These are the activations of a small neural network, seen along a few directions. Each row is one input.
In each table, some parts of the input vary, and every possible input appears once, in random order.
Descriptions start from the smaller parts, as in this example, which fits no table here: one of 3 separate values, together with either a single point or one of 11 places along a line or (one of 4 places along a line, together with one of 8 places around a ring).
Shared parts are said once, and a part with two or three values counts as separate values.
In the rows, zero is written as 128.

Other details of the inputs vary at random and push rows far along two fixed directions, the same in every table; ignore that.

Rows:
row 1: [136 112 151 133 119  93 109 130 108 113 134]
row 2: [101 156 130 134 119 123 132 140 170 144 136]
row 3: [107 150 166 130 136 165 128 125 171 142 113]
row 4: [124 136 123 112  84 116 127 145 138 144 133]
row 5: [149  60 141 145 110 144 129  99  95 117 119]
row 6: [159  99 111 119 125  73 127 123  86 110 136]
row 7: [105 130 125 145 134 148 128 120 132 136 120]
row 8: [117 177 132 118 143 108 122 154 138 152 131]
row 9: [124 143 132 137 126  83 118 141 132 133 147]
row 10: [138  71 151 144 127 148 130 101 107 109 114]
row 11: [122 159 108 109 130  90 119 135 115 137 134]
row 12: [131 134 117 124 146 112 125 116  98 127 129]
row 13: [111 168 150 145 172 152 119 117 141 145 125]
row 14: [136  81 152 141 131 131 127 105 100  98 121]
row 15: [120 142 153 143 155 143 139 131 158 133 124]
row 16: [120 157 157 117 134 165 137 138 167 142 110]
row 17: [141 116 132 127 132 108 142 145 120 119 128]
row 18: [115 134 123 118 131 138 110 151 155 139 171]
row 19: [145  93 127 134 160 147 140 108  89 109 107]
row 20: [113 117 134 139 139 121 128 137 117 128 121]
row 21: [142 123 127 112 144 155 125 156 144 133 155]
row 22: [132 171 128 127 143 174 139 124 175 148 115]
row 23: [147  94 153 150 167 126 123 124  93 126 112]
row 24: [120 147  92 125  91 113 130 128 139 135 145]
row 25: [117 154  87 119  94 118 122 141 134 143 128]
row 26: [146 108 130 133 152 137 145 110 114 108 120]
row 27: [122 166 148 110 145 176 134 117 171 136 105]
row 28: [127 149 123 132 120 148 133 149 142 155 114]
row 29: [140  94 134 116 105  92 131 142  97 106 129]
row 30: [ 94 167 124 137 124 135 130 125 174 142 141]
row 31: [139  34 115 128  68  39 115 133  53  83 144]
row 32: [124 135 137 147 122 144 135 131 158 148 128]
row 33: [131 154 139 112 113  88 115 149 124 126 139]
row 34: [117 191 140 112 138 131 116 119 149 128 133]
row 35: [144  86 143 158 140 165 134 122 113 138 100]
row 36: [114 152 149 146 163 158 138 114 160 130 127]
row 37: [155 106 125 111 118  86 116 120  86 101 127]
row 38: [115 139 106 128 127 142 131 123 126 129 120]
row 39: [105 149 145 143 149 165 130 134 158 149 108]
row 40: [126 109 149 153 174 168 137 108 116 124 107]
row 41: [117 147 123 140 124  89 117 126 128 129 153]
row 42: [114 176 114 110 132 116 133 134 158 130 136]
row 43: [103 178  97 125 106 143 124 132 150 150 130]
row 44: [155  71 136 126 128 146 137 100  95 101 108]
row 45: [117 174 122 124 112 136 135 152 172 158 133]
row 46: [138 145 137 114 125 169 133 115 152 138 109]
row 47: [111 141 106 119 101 103 127 159 130 140 127]
row 48: [147  66 147 141 106 135 128 116 106 125 116]
row 49: [114 143  96 121 102 106 132 126 138 124 142]
row 50: [152 118 133 127 137  89 129 144 108 125 134]
row 51: [149  96 128 126 160 140 138 118  95 112 101]
row 52: [111 126 107 119 120 128 106 139 138 129 180]
row 53: [146 108 150 124 151 156 137 102 111 103 108]
row 54: [162  84 130 124 169 184 130 116 116 114 137]
row 55: [161 102 126 133 150 111 134 108  92 109 128]
row 56: [153  90 161 147 146 129 115 103  94 102 120]
row 57: [101 179 108 113 125 140 128 138 160 144 119]
row 58: [108 132  51  83  58  49  99 165 116 119 202]
row 59: [140 102 113 120  91 125 128 111 107 121 128]
row 60: [ 85 141  59 124  24  28 109 147 124 137 187]
row 61: [114 131 122 150 122 156 126 119 132 147 121]
row 62: [154 111 157 140 165 174 152 130 144 130  99]
row 63: [121 172 150 107 152 160 132 118 161 127 112]
row 64: [120 144  97 113 106 104 132 135 143 124 136]
row 65: [156  78 141 136 154 134 143 136  87 115 102]
Each input here is: one of 5 places around a ring, together with either a single point or (one of 3 separate values, together with one of 4 places along a line).
Question: The inputs of row 61 and row 43 match in every part but the place on the ring of 5. If row 13 is changed in the same way as row 61 into row 43, which row does it become?
Answer: row 12
Question: The inputs of row 60 and row 45 match in every part but the place on the ring of 5. If row 10 is changed in the same way as row 60 into row 45, which row does it become?
Answer: row 16
Question: Which other rows does row 31 become when the choice among 3 separate values takes its other values? List them by row number.
Answer: row 15, row 20
Question: Which other rows does row 4 become when the place on the line of 4 takes its other values? List them by row number.
Answer: row 16, row 29, row 33
Question: Which other rows does row 50 become when the choice among 3 separate values takes its other values? List them by row number.
Answer: row 8, row 33
Question: Which other rows does row 17 become when the place on the ring of 5 takes its other values? List them by row number.
Answer: row 15, row 26, row 36, row 42
Question: List by row number the other rows that have the place on the ring of 5 in common with row 6.
Answer: row 11, row 22, row 25, row 27, row 37, row 42, row 46, row 51, row 57, row 58, row 63, row 64

Rows:
row 66: [141  70 103 133  56  70 137 128  92 113 119]
row 67: [140  80 119 175 126 125 132 110  93 139 122]
row 68: [144  83  74  98  88 108 115 107  71  88 162]
row 69: [ 99 153  81  95 100 130 118 121 131 113 161]
row 70: [ 96 165 122 123 131  70 123 163 128 142 143]
row 71: [133 173 122  79  87  76 118 160 118 132 137]
row 72: [185  73  86 121 131  78 126 139  61 111 148]
row 73: [123 100 174 141 144 239 120 146 195 153 154]
row 74: [156  57  93 102  83 122 135 131  87 106 104]
row 75: [100 188  87 100 115 107 121 126 165 121 171]
row 76: [158  45 135 154 154 145 147  84  88  83 117]
row 77: [142 107 105 111 136  61 122 163  75 124 146]
row 78: [128 136  70 117 119  97 128 159 122 131 153]
row 79: [139 115 163 158 176 190 144  79 137 115 110]
row 80: [117 103 124 165 132 176 127 107 114 156 106]
row 81: [142  80 173 137 174 116 125 106  87  89 109]
row 82: [ 77 195  83 129 112 101 130 164 173 154 153]
row 83: [134 118 128 132 107 133 148 131 148 126 103]
row 84: [ 86 196 142 114  80  78 121 161 153 142 123]
row 85: [ 68 188  94 129 126 162 127 151 175 163 131]
row 86: [ 85 195 147 147 137 106 107 150 147 162 131]
row 87: [137 140  85 102 105 103 117 112 116 105 169]
row 88: [113 117 157 133 141  90 105 116  97 102 127]
row 89: [131  93 141 137 109 171 142 111 128 137  80]
row 90: [129  94 158 149 163 211 141  74 121 116  98]
row 91: [127 105 148 152 151  96 124 142  91 127 117]
row 92: [129 164 105  96  97 124 136 144 164 137 122]
row 93: [111 117 140 128  94 113 104 175 185 145 207]
row 94: [132 131 118 111 146 101 126 113 122 108 152]
row 95: [148 103 143 149  97 107 133 121 110 123 105]
row 96: [ 84 158 110 146 124 165 130 132 150 163 121]
row 97: [136 107 216 137 176 188 113 166 180 145 156]
row 98: [120 139 173 141 146 208 120 159 227 159 177]
row 99: [175 105 142 115 179 145 130  94 100  98 131]
row 100: [149 125 138 101 117  98 136 151 109 118 113]
row 101: [121  92  92 154 102  84 132 133  96 131 141]
row 102: [134 138 178 128 142 139 149 141 136 123  89]
row 103: [114 177 156 143 120 174 139 113 186 161  98]
row 104: [126  98 150 144 165 211 146  82 125 106 103]
row 105: [155 115 139  95 151  95 106 115  82  99 137]
row 106: [114 143  77 115 130 153 124 153 134 139 134]
row 107: [123 146 163 156 161 144 112  91 139 122 123]
row 108: [155  93 146 137 128 126 159 126 124 115  94]
row 109: [159  58 157 147  88  77 124 130  55  99  98]
row 110: [164 157 125 129 197 205 141 129 152 145 118]
row 111: [ 76 169 116 133  92 145 112  97 146 144 143]
row 112: [101 149 121 135 112  72 110 114 128 115 155]
row 113: [108 165 141 155 157 132 137 132 156 156 123]
row 114: [147  92 144 103 160  91 118 116  78  92 132]
row 115: [ 94 151 144 133 113  70  86 122 112 113 143]
row 116: [160 152 149 113 196 150 124 144 117 143 120]
row 117: [120 183  94 115 147 104 132 159 155 149 151]
row 118: [157  71 134 143  95  90 145 121  93 108 106]
row 119: [106 110 109 126  56 109 121 120 119 149 112]
row 120: [113 136 131 133 140 102 129 109 137 109 142]
row 121: [111 146 132 149 118 128 116  91 136 126 143]
row 122: [141 136 172 179 193 177 135 109 142 155 100]
row 123: [160 110 121  98 124 176 135 123 125 129  96]
row 124: [161 131 141 111 139 139 154 130 141 129 104]
row 125: [136 148 157 157 206 179 155 130 158 144 106]
row 126: [102 201  76  97 124 161 114 157 161 158 147]
row 127: [139  77 137 130 116 169 148 115 119 122  77]
row 128: [146 145  90  89  79  97 129 145 131 126 137]
row 129: [136 183 102  85  82  86 132 151 147 137 144]
Question: What do these inputs look like to the network?
Answer: one of 4 places along a line, together with either a single point or (one of 3 separate values, together with one of 5 places along a line)
Question: The inputs of row 83 and row 108 match in every part but the place on the line of 4. If row 75 is changed in the same way as row 83 into row 108, which row does it become?
Answer: row 94
Question: The inputs of row 77 and row 78 match in every part but the place on the line of 4. If row 116 is changed in the same way as row 77 into row 78, which row does it become?
Answer: row 110
Question: Which other rows does row 118 become when the place on the line of 5 takes its other values? List them by row number.
Answer: row 95, row 108, row 124, row 129
Question: Which other rows does row 127 become when the choice among 3 separate values takes its other values? List them by row number.
Answer: row 85, row 104
Question: Which other rows does row 109 become when the place on the line of 4 takes its other values? List them by row number.
Answer: row 95, row 103, row 119

Rows:
row 130: [ 88 207  98 104  84  98 114 158 179 156 165]
row 131: [102 199 160 132 163 214 140 113 203 165 104]
row 132: [120 183 154 125 161 160 132 134 163 144 112]
row 133: [ 85 192 110 110 104  72 107 151 147 143 169]
row 134: [177  61 141 145 175 162 144 105  88 107 102]
row 135: [165  95 144 136 157 172 139 105 111 120  99]
row 136: [151 103 146 137 161 188 142 105 129 118 108]
row 137: [117  94  92 121  61  72 122 138 103 122 144]
row 138: [170  49 132 134 131 146 141 103  78  99 104]
row 139: [118 173 156 127 169 211 133 119 186 146 119]
row 140: [155  97 130 129 149 150 142 116 106 116 104]
row 141: [ 92 184  91 105  85  97 107 150 158 145 168]
row 142: [144  74 105 122  88  35 118 136  57 100 143]
row 143: [131 105  99 117 110 102 121 138 108 119 146]
row 144: [119 119  71 112  65  57 113 138 101 118 165]
row 145: [110 217 163 133 192 198 135 123 192 153 112]
row 146: [175  62 173 147 175 129 135 107  80  97  95]
row 147: [122 174 142 118 154 171 135 135 169 144 111]
row 148: [136 109 106 118 107  98 129 144 113 121 142]
row 149: [123 114 143 150 126 168 138 111 137 137 101]
row 150: [176  53 136 136 148 132 139 118  76 106 103]
row 151: [ 77 213 104 107 101  90 107 158 166 150 167]
row 152: [139 120 143 126 137 166 137 121 137 125 109]
row 153: [175  56 156 144 158 119 134 119  75 103 115]
row 154: [ 87 131  87 127  40  65 115 150 127 137 150]
row 155: [ 93 170 116 120  94 122 124 145 173 153 149]
row 156: [154 108 158 144 182 153 136 107 110 116 108]
row 157: [141  77 152 161 143 182 135 110 123 128 106]
row 158: [148  69 119 136 119  59 120 119  62  91 138]
row 159: [113 100 106 144  85 112 125 124 116 126 134]
row 160: [144  80 139 142 138 162 133 113 118 124 120]
row 161: [165  57 157 147 166 116 126 111  75  96 117]
row 162: [ 76 211  87  98  79  72 113 168 172 156 173]
row 163: [142  65  75 120  82  58 123 134  65  97 150]
row 164: [ 78 210  97 102  86  52 110 150 146 144 163]
row 165: [ 87 185  91 104  94  87 110 156 155 148 168]
row 166: [148 125 140 128 144 160 134 121 135 130 109]
row 167: [132  68  78 115  50  48 120 144  79 104 163]
row 168: [113 204 184 133 191 172 129 129 191 149 117]
row 169: [102 197 156 136 169 215 138 113 205 160 113]
row 170: [154 110 173 143 186 151 135 102 111 113  95]
row 171: [137  85 148 156 124 160 138 122 128 131 111]
row 172: [119 126  83 109  85  66 122 141 101 125 147]
row 173: [155 115 157 140 177 168 141 111 112 121  95]
row 174: [106 215 161 123 168 173 130 142 195 158 125]
Question: What do these inputs look like to the network?
Answer: one of 5 places around a ring, together with one of 9 places along a line
Question: The inputs of row 140 and row 172 match in every part but the place on the line of 9. If row 148 is changed in the same way as row 140 into row 172, which row does it become?
Answer: row 162
Question: The inputs of row 160 and row 157 match in every part but the place on the line of 9. If row 137 is changed in the same way as row 160 into row 157, which row does it become?
Answer: row 154
Question: Which other rows does row 164 become when the place on the ring of 5 takes its other values? List them by row number.
Answer: row 133, row 142, row 153, row 156
Question: Which other rows does row 163 become when the place on the line of 9 takes its other values? List them by row number.
Answer: row 134, row 136, row 144, row 145, row 156, row 158, row 159, row 169
